A small network was shown many inputs. Here are its activations along a few directions, one row for each input.
In each table, some parts of the input vary, and every possible input appears once, in random order.
Descriptions start from the smaller parts, as in this example, which fits no table here: line(4) and (point or line(9) or (values(3) and ring(5))).
Shared parts are said once, and a part with two or three values counts as separate values.

Other details of the inputs shift rows strongly along two fixed directions, in all tables alike. That doesn't count.

A family of inputs:
r1: [-33.9  11.5 -15.9  20.4  -7.3  -9.9 -23.2   8.3 -27.4 -11.2  -1.3]
r2: [-37.6   6.5 -11.4  14.9  -4.7 -15.1 -20.0   7.3 -28.1 -17.4  -0.4]
r3: [ 37.5 -14.2  43.9 -24.0   1.3  24.1  21.1 -34.3  42.0  31.8  10.0]
r4: [-18.7  -1.0  -1.2 -23.8  18.4  55.8 -24.1 -50.0  -1.8  -3.4  17.1]
r5: [-32.4   6.0 -25.5  -2.8   8.9 -11.0 -18.5  12.8 -30.7 -18.6  -3.3]
r6: [ 23.9  -1.3   7.8   3.5 -21.2 -39.2  -3.3  32.2  24.7   8.7  -3.3]
r7: [-34.4   4.8 -19.5  11.7   4.8 -11.1 -21.8  10.6 -25.3 -21.5  -6.9]
r8: [-24.6   7.7  16.6  -6.2  11.3  45.8 -23.6 -63.2  -7.2   2.6  26.6]
r9: [-40.8  18.4  -6.4  12.4   0.5 -16.9  12.8   2.9 -33.5  -2.6  -9.0]
r10: [ 38.8 -11.8  -0.8  12.3 -13.2 -34.1  29.4  20.6   8.6  12.0   1.1]
r11: [-40.9  14.9  -8.3  15.4  -5.3  -7.5   8.9   8.7 -29.1 -11.6 -12.7]
r12: [-16.6  -2.8   0.9  -1.0  -2.7  58.0   9.8 -64.4 -12.3  -8.2  18.0]
r13: [-22.3  -2.9  -6.7   0.6  -2.6  50.4 -10.9 -72.2   1.3  -0.9  24.4]
r14: [-30.7  14.9 -11.5  14.1  -6.1  -5.8   3.1   6.2 -37.9  -9.2 -16.9]
r15: [ 31.6 -12.0  14.2   9.8  -3.4 -33.0  16.6  35.0   9.9  19.9  -9.4]
r16: [ 34.6 -17.5  33.3 -23.2   7.7  29.4  -5.7 -31.2  61.2   8.3  13.9]
r17: [ 45.3 -25.3  31.2 -28.2  18.8  35.8  13.2 -12.4  39.8  11.3   8.6]
r18: [ 29.0  -5.1   0.3  -1.5 -11.6 -34.5  -5.0  36.8  29.0   5.1  -9.2]
r19: [ 26.3  -3.4  -8.4 -18.0  -7.4 -31.5  -2.4  39.4  19.4   7.5  -4.3]
r20: [-34.5  19.1 -21.6   0.2   8.1   1.0   9.2  18.8 -31.7 -13.1  -9.2]
r21: [ 44.0 -29.1  37.9 -17.1  15.2  35.5  10.5 -17.3  45.0   7.9   3.6]
r22: [ 32.7  -5.9   6.8   2.0  -7.1 -22.1  17.9  41.4  21.4   8.3 -17.7]
r23: [ 19.1   5.0  13.1   6.8  -7.4 -48.0   1.9  26.3  20.6   8.2   4.3]
r24: [-19.9  14.2  18.1 -14.0   9.3  39.9 -20.3 -70.0  -6.7   1.5  23.4]
r25: [-26.2  17.0  18.1 -15.7   3.9  39.3 -16.5 -67.0  -2.9   5.2  25.6]
r26: [-36.2  16.3 -15.2  14.0   4.5  -1.3   6.2  13.6 -27.2 -17.3 -15.8]
r27: [-26.1   4.4 -50.3   6.4  -4.1  -7.5  -6.0   4.9 -27.4  -8.1   2.8]
r28: [ 18.5  -2.3  10.0   8.1 -14.4 -40.4  -1.0  32.6  27.7   2.5  -2.3]
r29: [ 44.6 -19.4  22.8  -9.4  -0.3  20.9   4.9 -50.4  47.6  23.9  30.9]
r30: [ 38.6  -4.1  -0.5  -8.3   2.7 -19.1  16.7  41.7  11.3   7.0 -14.8]
r31: [-37.1  17.0 -11.1  12.1 -11.5  -5.8   6.7   8.7 -33.5  -5.1 -14.0]
r32: [-26.9  15.8 -30.3  -6.8   3.8 -11.3 -18.9   9.0 -31.6 -14.8  -7.4]
r33: [-27.6   4.3 -44.0  22.4  -6.8  -9.0  -9.0  -1.2 -23.0 -12.2  -2.6]
r34: [ 42.0 -26.4  41.1 -12.3   3.0  37.6   9.6 -23.6  42.8  19.4   7.2]
r35: [ 35.6 -16.4  25.2 -38.5  11.1  27.6  -2.4 -24.5  53.8  11.4  17.5]
r36: [ 31.0 -21.2  17.1   7.2  -6.2 -30.1  16.2  41.2  16.5   6.1 -12.8]
r37: [-23.9  -0.7   4.7  -8.4  15.1  59.1 -28.7 -56.8   1.4  -7.3  13.7]
r38: [ 27.3 -16.3  18.0   4.9  -0.4 -37.8  19.2  33.6   9.1  14.0  -9.0]
r39: [-15.9   5.5  10.1 -11.1  15.5  60.0  -2.2 -51.2  -8.0  -7.2  -0.4]
r40: [-18.6  10.8 -40.1  10.0  -3.6   4.8  13.5  12.8 -38.8 -15.5   2.2]
r41: [-34.8  13.0  -7.6  13.6   2.0 -23.9 -16.5   3.0 -33.5 -10.9   5.8]
r42: [ 31.6  -4.7   7.6   5.4 -15.6 -40.9  -7.0  30.9  21.7   5.3  -6.4]
r43: [ 43.9 -15.3  -9.4  14.1 -11.2 -19.3  24.2  31.5  16.3  -1.8  -5.5]
r44: [ 35.6  -9.0  -1.7  -0.4   5.8 -15.9  12.9  47.4  10.9   8.4 -11.0]
r45: [-28.9  15.7 -23.8   9.0  -0.2 -12.0 -22.4   5.5 -26.2 -18.0 -11.6]
r46: [-30.5  18.4  -9.2  11.3  -0.3 -14.7   6.7   0.3 -42.3   0.2 -12.7]
r47: [-30.9  21.0 -24.7  -3.5   1.7   3.5   7.1  19.5 -36.0  -6.8 -10.0]
r48: [ 39.5 -14.2   6.3  11.7   1.2 -19.7  10.9  46.1  19.9   6.3 -16.7]
Description of these inputs: values(2) and line(4) and (point or ring(5)).
Q: Changing only the line(4) part turns r22 into r31. The same change can be made to r37. Which row results?
A: r1
Q: Changing only the line(4) part turns r42 into r45. The same change can be made to r34. Which row results?
A: r48
Q: A walk changes only the ring(5) part. It starts at r8 and steps to r24. List the rest of the walk in order.
A: r25, r23, r41
Q: Which other rows does r15 become when the values(2) part takes its other values? List them by row number.
A: r8

A family of inputs:
r49: [-72.5  21.6   1.2   5.6  -5.2  40.0 -26.3 -64.5 -37.6 -12.8  19.4]
r50: [-75.3  30.6   7.3   6.3   3.5  34.3 -20.6 -66.3 -36.3  -1.5  10.3]
r51: [  2.0   2.3  -5.4  20.5 -13.4 -42.9  -9.7  15.8   9.5  -7.1   0.4]
r52: [ 13.0  -7.5 -34.3   2.1  -4.8 -16.2  22.3  32.0  -5.5   1.2  -4.6]
r53: [ -5.5  14.7  18.4   2.4 -12.7 -49.3   3.9  17.8  -3.1   9.5  -7.2]
r54: [ 66.4 -39.3  42.5 -28.9  12.2  61.7  29.2 -45.4  71.5  16.1  11.9]
r55: [  9.6   1.4 -21.3  13.8 -11.0 -42.1 -13.5  18.1   3.8   0.4  17.4]
r56: [-54.5  24.8 -27.8 -28.5  25.4  73.3 -27.6 -27.1 -29.7 -31.1  -2.3]
r57: [ 18.1  -6.7 -26.9   8.5  -8.7 -14.3  16.5  28.6 -10.2   0.9 -18.0]
r58: [  6.7   0.5   5.5  16.5   5.7 -14.3  28.6  36.9 -15.2   8.1 -21.2]
r59: [  9.0   3.6  12.8   5.6   7.2 -19.4  32.4  36.3 -22.4   2.1 -18.8]
r60: [  0.3  -7.9 -14.4 -12.8  11.3 -34.0 -46.5  39.2  11.2 -11.8  -5.7]
r61: [ 74.9 -30.0  45.2 -23.7  -3.1  33.8 -14.1 -60.4  77.8  26.6  33.9]
r62: [  7.7  -8.1  -2.8  12.6  -6.4 -10.8  25.3  38.9 -13.7  -0.7 -15.5]
Q: Describe the family of inputs behind these rows.
A: values(2) and (point or line(6))
Q: Which other rows does r52 become when the values(2) part takes its other values? List them by row number.
A: r55

A family of inputs:
r63: [ 26.6  -7.3  34.5 -12.6  -2.9   6.9   5.2 -26.6  32.6  17.3  15.2]
r64: [-19.1  12.0 -12.9  17.5  -1.9 -14.2   0.3  24.5 -30.3  -8.4 -14.5]
r65: [-13.8  10.9 -12.6  14.5  -3.7 -11.6  26.2  18.6 -30.8  -0.8 -16.2]
r66: [-19.2   9.6  -5.2  16.0  -5.0 -30.8  -3.7  14.0 -21.4  -4.2  -2.1]
r67: [-19.8   8.2 -18.7   3.3  -0.5 -17.7 -16.8  12.1 -18.1 -11.1  -3.2]
r68: [  1.0  -1.7  25.6 -11.1   3.4  35.2  14.7 -36.1   8.2  11.8   4.2]
r69: [-31.5  13.4 -21.7  15.4  -1.3 -16.7   2.6  26.5 -31.3 -14.8 -15.6]
r70: [ 13.2  -9.2   9.1 -15.5   1.7  18.8 -23.3 -31.4  28.4   3.7  15.4]
r71: [ 11.0  -9.0  25.8  -7.5   2.8  20.0  15.1 -19.1  14.5  10.0   2.6]
r72: [-37.0   8.2  -8.3 -17.6  17.7  58.9 -13.2 -41.7 -18.4 -11.7   7.0]
r73: [ 15.2  -6.9  10.0  -4.7  -4.5  -1.0 -14.3 -15.6  29.9   3.8  13.1]
r74: [-29.0   2.0  -7.8 -17.5  17.7  74.0   0.6 -51.5 -21.0 -12.0   8.1]
r75: [ -3.0   1.6  -1.2  15.3 -12.5 -36.5  -5.1  14.3  -0.9   3.2   3.0]
r76: [ 34.1  -7.0  22.5   3.1 -14.7 -29.6   2.4   5.9  33.9  18.8  11.2]
r77: [  4.2   0.9 -16.1  -1.0  -4.0 -26.2 -21.6  17.4  10.1  -2.7   1.1]
r78: [ 50.4 -17.3  27.2  -4.6  -4.6 -19.6   1.9  10.8  42.9  15.9   4.5]
r79: [-21.9   8.5 -37.2   3.2   6.6  -1.0   6.9  31.3 -35.4 -15.3 -14.6]
r80: [-34.6   6.6  -5.3  -9.4  15.2  68.6   4.6 -52.8 -23.0 -13.8   7.1]
r81: [ -2.7  -0.8  -4.5  10.0   1.3  -1.8  25.5  12.0 -18.1   1.7 -11.3]
r82: [-15.7   8.9 -11.1   7.2  -3.5 -19.3 -11.8  10.2 -10.2  -9.8  -1.5]
r83: [-17.3  12.1 -26.1   3.8   0.3 -27.8 -20.0  27.2 -18.1 -11.5  -5.3]
r84: [ 30.5 -11.5   2.7   4.7  -0.1  -7.4  25.1  26.6   6.1   7.8 -12.9]
r85: [ 36.2 -13.0  18.6   1.9  -9.7 -18.8  -8.0   1.7  36.6  14.5   9.3]
r86: [ 42.2 -19.2  12.9 -14.6   2.3  -2.4   6.5  21.7  33.9   7.6  -4.7]
Q: Changing only one part turns r68 into r63. The same change can be made to r71. Which row results?
A: r66
Q: Describe the family of inputs behind these rows.
A: line(4) and line(6)
Q: Which other rows does r78 become when the line(4) part takes its other values? List them by row number.
A: r64, r84, r85
Q: Which other rows does r70 become when the line(6) part takes its other values? List them by row number.
A: r73, r75, r76, r77, r85

A family of inputs:
r87: [ 78.1 -17.2  29.5  -3.4 -12.0 -39.7  29.1  54.8  56.8  24.1 -16.9]
r88: [ 22.6 -10.3  26.0 -21.3   5.4  56.7  22.7 -51.3  33.5  10.9  17.8]
r89: [-21.5   8.9   5.8  -1.5   2.8  -8.6 -13.8  -8.7 -11.0  -7.9   2.7]
r90: [-21.0  -0.8   1.8   2.3  12.7  47.8   7.9 -33.3 -29.2  -4.8   3.0]
r91: [ -7.7   6.9 -28.3  -0.2   2.0 -24.1 -25.0  25.0  -7.5  -9.6   0.2]
r92: [-49.7  24.3 -41.4  17.5  -3.7 -13.2  17.2  23.1 -68.0 -13.9 -11.8]
r93: [ 27.4 -16.2  26.0  -1.3   6.3  37.7  14.5 -25.6  25.7   5.4   4.9]
r94: [ -5.1   6.1  -9.0   7.9   5.0 -33.0  19.0  45.9 -30.0  -1.3 -18.6]
r95: [-53.5  26.9 -25.8  21.3   3.8 -22.6   7.5  27.3 -57.9 -20.3 -20.6]
r96: [-68.0  24.0 -29.4  16.7  -5.0   0.9  -5.8  -6.1 -50.3 -17.2  -1.3]
r97: [ -9.5   7.4 -29.0   4.3   5.0  -2.4   6.4  35.0 -18.4 -17.1 -18.8]
r98: [ -7.4  11.5  -8.7   4.9  -2.5 -14.2  14.6  29.0 -27.6   2.9 -18.3]
r99: [ 17.4 -17.4  23.8 -38.8  15.0  71.0 -21.6 -64.8  44.7   0.0  24.5]
r100: [-25.8   2.6  -1.2  -5.8   9.8  65.0   7.1 -66.1 -11.2  -6.1   8.7]
r101: [ -2.3   5.5 -15.1  25.8  -9.2 -48.4 -17.0  31.4 -14.2  -3.8  -0.3]
r102: [-15.3  11.2  -0.8   9.7  -8.9 -25.2  -4.8  25.2  -9.7   0.9 -14.4]
r103: [-30.2   7.7   5.5 -14.2   0.5  50.0 -13.3 -69.8  -2.0  -5.2  26.7]
r104: [ 28.8 -21.9  21.2 -23.2  11.1  59.2  19.8 -51.8  22.7  16.1  12.5]
r105: [-26.1  13.6  10.3  -9.3  -2.5  25.5 -21.1 -42.1  -4.2  -2.8   8.7]
r106: [ -6.7   3.1 -25.3  21.2 -16.6 -46.8  -7.9  29.4 -12.9  -8.0  -8.8]
r107: [ 51.3 -36.0  56.6 -18.5   7.9  50.2   1.3 -47.0  66.6  20.4  19.4]
r108: [-30.9  26.2 -21.2  14.1 -10.5 -42.3 -22.1  20.4 -29.3  -3.9  -4.7]
r109: [ 67.5 -29.4  32.1   1.9 -10.8 -25.4  -0.4  19.4  57.9  14.3   5.8]
r110: [ 79.8 -25.0   6.2   6.3 -17.9 -74.3   4.5  53.7  56.6  24.3  -0.2]
r111: [-24.4   0.4 -11.2  10.6  -3.1   2.0  -4.4  -9.5 -13.7  -4.8  -2.9]
r112: [-11.8   1.8 -25.9   7.6   0.0 -28.2  -8.6  50.6 -12.3 -13.6 -17.5]
r113: [ 94.7 -33.2   5.9 -12.9  -0.7 -41.1  31.6  85.7  50.9  18.1 -20.8]
r114: [ 29.1  -5.8   7.7  -7.8  -8.6 -17.0  -2.7  -5.0  31.4  14.9  19.5]
r115: [-24.3  10.0  10.9 -12.6  12.3  16.9 -21.9 -43.8  -5.5  -0.4  19.4]
r116: [-55.3  15.2   3.3  -1.4  12.5  23.5 -12.9 -31.1 -31.8 -11.5   1.9]
Q: Describe the family of inputs behind these rows.
A: line(5) and (point or ring(5))
Q: Which other rows does r116 become when the line(5) part takes its other values? List them by row number.
A: r89, r94, r95, r115
